A small network was shown many inputs. Here are its activations along a few directions, one row for each input.
In each table, some parts of the input vary, and every possible input appears once, in random order.
A made-up example of a description, with smaller parts first: one of 5 places around a ring, together with either a single point or one of 11 places along a line or (one of 3 separate values, together with one of 4 places along a line).
Shared parts are said once, and a part with two or three values counts as separate values.

Other details of the inputs vary at random and push rows far along two fixed directions, the same in every table; ignore that.
To show where, the next rows are all for the same input, with only those details redrawn:
[ 19 -14 -19  10 -26  17  45  25  -1  -2   1]
[  6  -3  -3   5 -17   1  12  17  -5   7  11]
[  6  -4  -5 -28  37  43  -7 -15  25 -37 -48]
[ 2  1  1 -3 -4  5 -4  9 -1  2  3]
[ 17 -13 -17  10 -26  14  42  25  -2   0   3]
[ 6 -4 -4 -5  0 15  6  8  4 -7 -8]

Table:
row 1: [ -9  18  30  -2  -8 -40 -50  -7 -24  27  30]
row 2: [  5  -4  -1   9 -16 -15   9  21 -12  15  15]
row 3: [-49  17  17  33  33  -8 -32  11   2  47  44]
row 4: [ 19 -16  -9   8 -26  -8  36  14  -5   3  13]
row 5: [  5   5   9   7 -17 -23  -9   8 -16  16  14]
row 6: [ -4   6   8   3  -1 -19 -17  11 -15  17  15]
row 7: [ 31 -27 -25   3 -19  18  57   8  10 -23 -15]
row 8: [ 14   5 -10 -23  27  39 -10 -19  16 -35 -43]
row 9: [ -8  25  23  -5   0 -31 -47 -10 -24  18  27]
row 10: [ -3  24  19  -3 -12 -25 -45  -4 -16  21  26]
row 11: [  6   4   9 -22  26  18 -14 -24   6 -27 -31]
row 12: [ 18   2  -8   6 -17  -4  14   6 -17   4   6]
row 13: [-38  -6 -22  13  -7  -8  11 -10  17  32   6]
row 14: [  3  -4   4 -18  24  15 -20 -18  13 -25 -37]
row 15: [ 1 -1  5 -1 -9 -5 -9  1  1 -4 -8]
row 16: [  4   6   7   2 -13 -13  -9   5  -7   5   2]
row 17: [ 9 -3 -4  4 -8  5 28 12 -9 -8  1]
row 18: [ 26 -15 -32   9 -19  26  53  20   2 -18 -22]
row 19: [-13  14  29  -7  -3 -39 -41 -11  -6   5  29]
row 20: [  1   1   8   2 -20 -20 -15   6   0  10  25]
row 21: [ 8 10 -4  1 -9 -5 -7  5 -6  0 -1]
row 22: [ -3  23  21 -28  33   3 -46 -33   3 -24 -22]
row 23: [  8   5   6   2 -18  -4  -5   5  -8   6   8]
row 24: [ 12  -7 -14  15 -25  -1  34  29  -9   8   7]
row 25: [ -9   8  22 -31  35  -2 -45 -30  12 -19 -13]
row 26: [  5  -4  -6  -7   6  12   8   7   8 -13 -20]
row 27: [-42  10  10  32  41  -4 -18  10   5  36  27]
row 28: [  3  -2   4  -1  -5  -9   0   7 -11   9   9]
row 29: [14  7 -1 -1 -7 -7 -6  0 -9  1 -3]
row 30: [  9  -7   4  -3  -8   0  12  -6   6 -21  -8]
row 31: [  9   0  -5   0  -4  -1   2   2 -14   1   2]
row 32: [  5   4   1   2  -7  -6   0   2 -17   3  12]
row 33: [ 19   2  -6 -26  31  32  -6 -28  11 -36 -49]
row 34: [  9  -9   1   1 -10  -8   0   1   3  -7  -4]
row 35: [-42  -2 -10   9  -3 -15   3 -20   7  36  19]
row 36: [ 23 -11 -25  13 -29  18  43  21  -7  -3   0]
row 37: [ 0  0  7 -9  8  2 -2 -2 -4 -5 -2]
row 38: [  4  -2   5   4 -20  -5  -6   5  -5   6   8]
row 39: [-11  10  27  -1 -11 -32 -37  -7 -19  17  26]
row 40: [-32 -11 -26  16  -7  -6  22  -8  13  32   7]
row 41: [ 10 -10   1 -25  28  28  -4 -28  22 -44 -44]
row 42: [  7  -5   4  -7   2  11   9 -11   4 -25 -20]
row 43: [-53   8  -1   7  -3 -25 -32 -19   9  50  31]
row 44: [  6  -6   7 -18  17   8 -18 -22  13 -24 -26]
row 45: [ 25 -14 -26  10 -16  16  43  18  -6  -9 -13]
row 46: [-34  -9 -20  10  -3  -6  14 -17  10  33   9]
row 47: [-28  -2 -13  10  75  54   8  -7  40 -16 -40]
row 48: [ -3   5  10   1  -2 -17 -15   6 -19  17  18]
row 49: [ 29 -26 -22   8 -21  24  57   8   1 -19 -23]
row 50: [  2   3   1   8 -17  -6   1  18 -13  16  20]
row 51: [ -7   7  17 -28  37  -5 -49 -23  16 -17 -19]
row 52: [-40   9  10  35  32  -2   5  13   2  30  33]
row 53: [-10  28  25  -4  -1 -32 -44 -10 -22  12  26]
row 54: [ 18 -14  -9  14 -38  -1  30  17   0   0  10]
row 55: [  8  -8  -6 -26  28  25  -8 -19  33 -43 -46]
row 56: [ 1  2  6 -2 -4 -4  9  6 -6 -5  5]
row 57: [  5  -3  -5 -25  32  39  -6 -12  22 -32 -42]
row 58: [ -8   7  19  -3  -5 -38 -41  -2  -4  14  26]
row 59: [  7   6  11   8 -24 -18   9   5 -17   5  17]
row 60: [ -1  20  18 -29  34   5 -47 -34   1 -19 -22]
row 61: [  0  10   8   5 -13 -18  -5   5 -20   7  21]
row 62: [-42  -1 -11  14  -9 -19  13 -14   7  34  22]
row 63: [ 20 -15 -10   9 -28  -1  53  15   0 -12   7]
row 64: [  9   8  -4 -19  27  17 -20 -17   7 -23 -34]
row 65: [ 17 -12 -10   9 -32  -2  32  20   1   3  15]
row 66: [  0   3   5 -18  30  17 -12 -13   2 -19 -21]
row 67: [  9  -7  -4  -6  -3   1   8   4  12 -13 -10]
row 68: [-46  12  15   7  78  23 -30 -18  20   6  -5]
row 69: [-15 -14 -20  45  18  24  56  26   6  23  15]
row 70: [  2  -2  11   1 -16 -24  -5   0  -6   5  25]
row 71: [  3  -4   4  -4  -6  -7 -11  -2   9 -11  -9]
row 72: [  4  16   7   1 -14 -20 -21   3 -11  11  10]
Describe the family of inputs behind these rows.
> one of 6 places along a line, together with either one of 2 separate values or one of 10 places around a ring
Changing only the place on the line of 6 turns row 51 into row 67. The same change can be made to row 34. Which row results?
> row 71
Changing only the place on the line of 6 turns row 55 into row 20. The same change can be made to row 15. Which row results?
> row 38
Start at row 53 and move only the place on the ring of 10, one step at a time. The first step leads to row 61. Which rows follow, in order?
> row 17, row 56, row 63, row 19, row 30, row 42, row 59, row 22
Change only the choice among 2 separate values in row 43. List by row number the other rows that result.
> row 3
Change only the place on the line of 6 in row 9. List by row number the other rows that result.
> row 8, row 12, row 21, row 53, row 64
Start at row 56 and move only the place on the line of 6, one step at a time. The first step leads to row 37. Which rows follow, in order?
> row 28, row 2, row 26, row 57

Table:
row 73: [ 17   6  28 -21 -57 -57 -26   7 -31  13  49]
row 74: [-32  -3   0 -37  67   8 -37 -68  46 -36 -66]
row 75: [ -7  10  -3   0 -11 -22 -75  34   7  40   6]
row 76: [ 32  -7 -34  25  -6  11  53  21 -26   8 -28]
row 77: [ 22 -35 -16  12   7  34  23  55  47 -28 -28]
row 78: [-15 -21 -16   8  15  55  60   7  33 -13  -2]
row 79: [ 15   3  12 -21  14 -17 -29 -42   8 -37 -33]
row 80: [-23  15 -17   4  35   6 -17 -15   0  20 -25]
row 81: [ -3  -5  22  -3  48   2 -13   5  -4 -15   3]
row 82: [ -9   6   8  57 -32 -28  34  35 -12  32  64]
row 83: [ 21 -22  -3   8   4  39  58  23   5 -22   0]
row 84: [ -9  -2  20  -5 -47 -51 -17  -9 -20  33  50]
row 85: [ 38  -5   6  12 -25  26  54  38  -7 -34  10]
row 86: [-45  -3   5 -15   3 -38 -32 -34  12  23  20]
row 87: [-21  11  31 -19  60  40 -37 -28  27 -39 -25]
row 88: [ 27 -29 -19   5 -10 -14  51  -9   0 -23 -33]
row 89: [  5  25  54 -55  74  23 -81 -20  10 -53 -22]
row 90: [-21  34  -6   1  25   8 -42 -25   1  13 -16]
row 91: [ 39 -15 -12 -18 -49  13  46  -1   4 -44 -19]
row 92: [-20  -6   7  46   4 -24  32  28  -2  30  38]
row 93: [-42   1  17  -3  55   6 -25  -9  20   3  13]
row 94: [-10  23   0  20 -41 -12 -10  10 -35  46  39]
row 95: [-10  -5 -45  -6   1  64  44  -7  18   6 -28]
row 96: [ 28 -22  -4  29  23  13  62  28  -3 -25 -18]
row 97: [ 36  18  -5  -1 -51 -11   6  38 -49  25  33]
row 98: [-11  -4   7 -10 -27 -11  -3 -29   8  -5   4]
row 99: [ -7  -9  14  -5 -22 -58 -17 -10 -22  22  32]
row 100: [ 38  13 -21 -12 -23  43  24  12 -16 -26 -30]
row 101: [  7  37  14  11   1 -27 -53  -5 -39  23  11]
row 102: [ -6 -11 -51  15  -9  31  58  13  -3  23  -9]
row 103: [ -1 -22  -2   0 -47 -46 -36  25  27  19  11]
row 104: [-42  -2   8 -12 -29 -28 -16 -28  14  33  38]
row 105: [ 22 -10 -36  -2  12  32  35   8 -16  -5 -33]
row 106: [ 14  12  30  10  37   0 -19   0  -3 -28  -4]
row 107: [-11  24   9  -8  -5  -6 -41  -3 -30  38  22]
row 108: [-17   3  -2 -11   7  -7 -14 -46  29 -20 -24]
Changing only one part turns row 98 into row 94. The same change can be made to row 108. Which row results?
> row 90
Describe the family of inputs behind these rows.
> one of 3 separate values, together with either a single point or one of 11 places along a line
Change only the choice among 3 separate values in row 86. List by row number the other rows that result.
> row 93, row 102
Start at row 78 and move only the place on the line of 11, one step at a time. The first step leads to row 93. Which rows follow, in order?
> row 92, row 82, row 87, row 83, row 81, row 96, row 106, row 85, row 89
Change only the choice among 3 separate values in row 95. List by row number the other rows that result.
> row 78, row 104
